Each row below holds a small network's activations on one input, seen along a few directions.
Each table varies a few parts of the input and shows all the possible inputs, shuffled.
A made-up example of a description, with smaller parts first: ring(5) and (point or ring(9) or (values(3) and line(6))).
Shared parts are said once, and a part with two or three values counts as separate values.
In the rows, 128 means zero.

Other details of the inputs shift rows strongly along two fixed directions, in all tables alike. That doesn't count.

A family of inputs:
row 1: [157 158 154 150 128 119 159 137 150 138 139]
row 2: [200 133 105  62 116 131 116 106 171 185 125]
row 3: [132 121 130 105 119 112 130 128 107 161 134]
row 4: [ 83 143 186 240 162 101 175 148 130 124 162]
row 5: [142 129 116 101 140 139 130 123 147 134 114]
row 6: [131 134 175 174 155  88 163 138 149 148 150]
row 7: [124 110 124 111 122 112 127 125 129 119 149]
row 8: [142 131 177 170 148  90 177 137 166 171 176]
row 9: [140 131 120 102 139 148 124 113 151 139 115]
row 10: [109 138 110 113 135 157 124 123 127 114 107]
row 11: [159 127 100  51 129 148 111 115 158 145 110]
row 12: [229 141 153  75 125 130 131 107 196 192 154]
row 13: [131 127 126 106 126 110 116 141 114 161 133]
row 14: [157 139 125 114 123 125 124 120 148 119 125]
row 15: [125 118 148 119 136 117 112 112 134 124 130]
row 16: [123 125 108 104 134 164 118 130 114 111 110]
row 17: [169 127 118 135 134 124 139 122 141 153 129]
row 18: [113 136 107 102 130 162 118 129 119 112 107]
row 19: [158 133 113 123 122 144 122 117 132 148 125]
row 20: [128 100 136 105 105 117 132 132 127 144 110]
row 21: [ 93 137 173 213 155 104 164 144 135 126 164]
row 22: [107 127 172 183 128 101 183 141 107 163 135]
row 23: [129 122  92 133 122 149 110 118 108 108 114]
row 24: [138 129 112 121 119 145 111 125 115  86 122]
row 25: [ 98 132 174 203 147 106 164 138 134 130 168]
row 26: [169 130 126 113 124 126 128 126 139 118 129]
row 27: [153 147 123 113 119 127 126 124 146 120 125]
row 28: [131 114 125 109 133 109 118 128 140 122 142]
row 29: [120 134  93 131 120 144 108 111 122 111 111]
row 30: [ 72 113 114 141 118 132 111 124  90  70 138]
row 31: [126 104 132 105 112 117 120 144 135 146 110]
row 32: [ 70 117 107 137 112 142  88 153  83  99 109]
row 33: [118 140  91 125 115 148 109 114 121 116 111]
row 34: [126 113 121 113 131 111 118 131 135 117 145]
row 35: [157 143 114 113 118 142 123 112 148 161 125]
row 36: [141 136 117  94 135 146 132 132 140 137 114]
row 37: [156 109 125  62 129 123  84 106 157 138 138]
row 38: [ 66 102 126 151 101 142 116 136  81  92  97]
row 39: [ 74 109 117 127 102 140 110 123  65 102 109]
row 40: [126 149 112 116 112 149 111 127 114  90 119]
row 41: [171 139 132 115 123 129 133 131 138 126 133]
row 42: [133 136 190 184 158  83 177 135 150 158 150]
row 43: [135 121 142 126 127 110 130 154 141 173 132]
row 44: [156 119 124 106 146 140 142 133 144 142 121]
row 45: [150 125 118  98 139 147 133 134 134 136 117]
row 46: [117 129 176 180 140 109 167 120 144 149 168]
row 47: [125 139 111 121 118 142 107 119 124  86 116]
row 48: [110 149 108 169 128 129 140 131 112 116 115]
row 49: [138 123 147 130 143 100 131 133 145 136 145]
row 50: [ 56 123 134 199 128 111 160 145  77  69 142]
row 51: [122 148 110 120 114 145 110 122 123  90 118]
row 52: [126 124 138 112 119 126 119 118 111 167 138]
row 53: [152 135 107 125 127 126 125 113 144 141 119]
row 54: [164 142 139 162 139 121 162 132 142 168 139]
row 55: [ 69 105 116 136 105 141  99 146  91  94  96]
row 56: [121 117 105 110 138 160 119 129 116 104 108]
row 57: [ 80 117 119 134 131 127  94 126  94  69 119]
row 58: [ 74 129 110 135 119 135  92 142  68 109 119]
Description of these inputs: values(2) and (ring(6) or line(8) or (values(3) and line(5))).
The inputs of row 18 and row 36 match in every part but the values(2) part. If row 10 is changed in the same way as row 18 into row 36, which row does it become? -> row 11
Start at row 20 and move only the ring(6) part, one step at a time. The first step leads to row 31. Which rows follow, in order? -> row 43, row 13, row 3, row 22
Which other rows does row 25 become when the values(2) part takes its other values? List them by row number. -> row 8
Which other rows does row 19 become when the line(5) part takes its other values? List them by row number. -> row 23, row 29, row 33, row 35
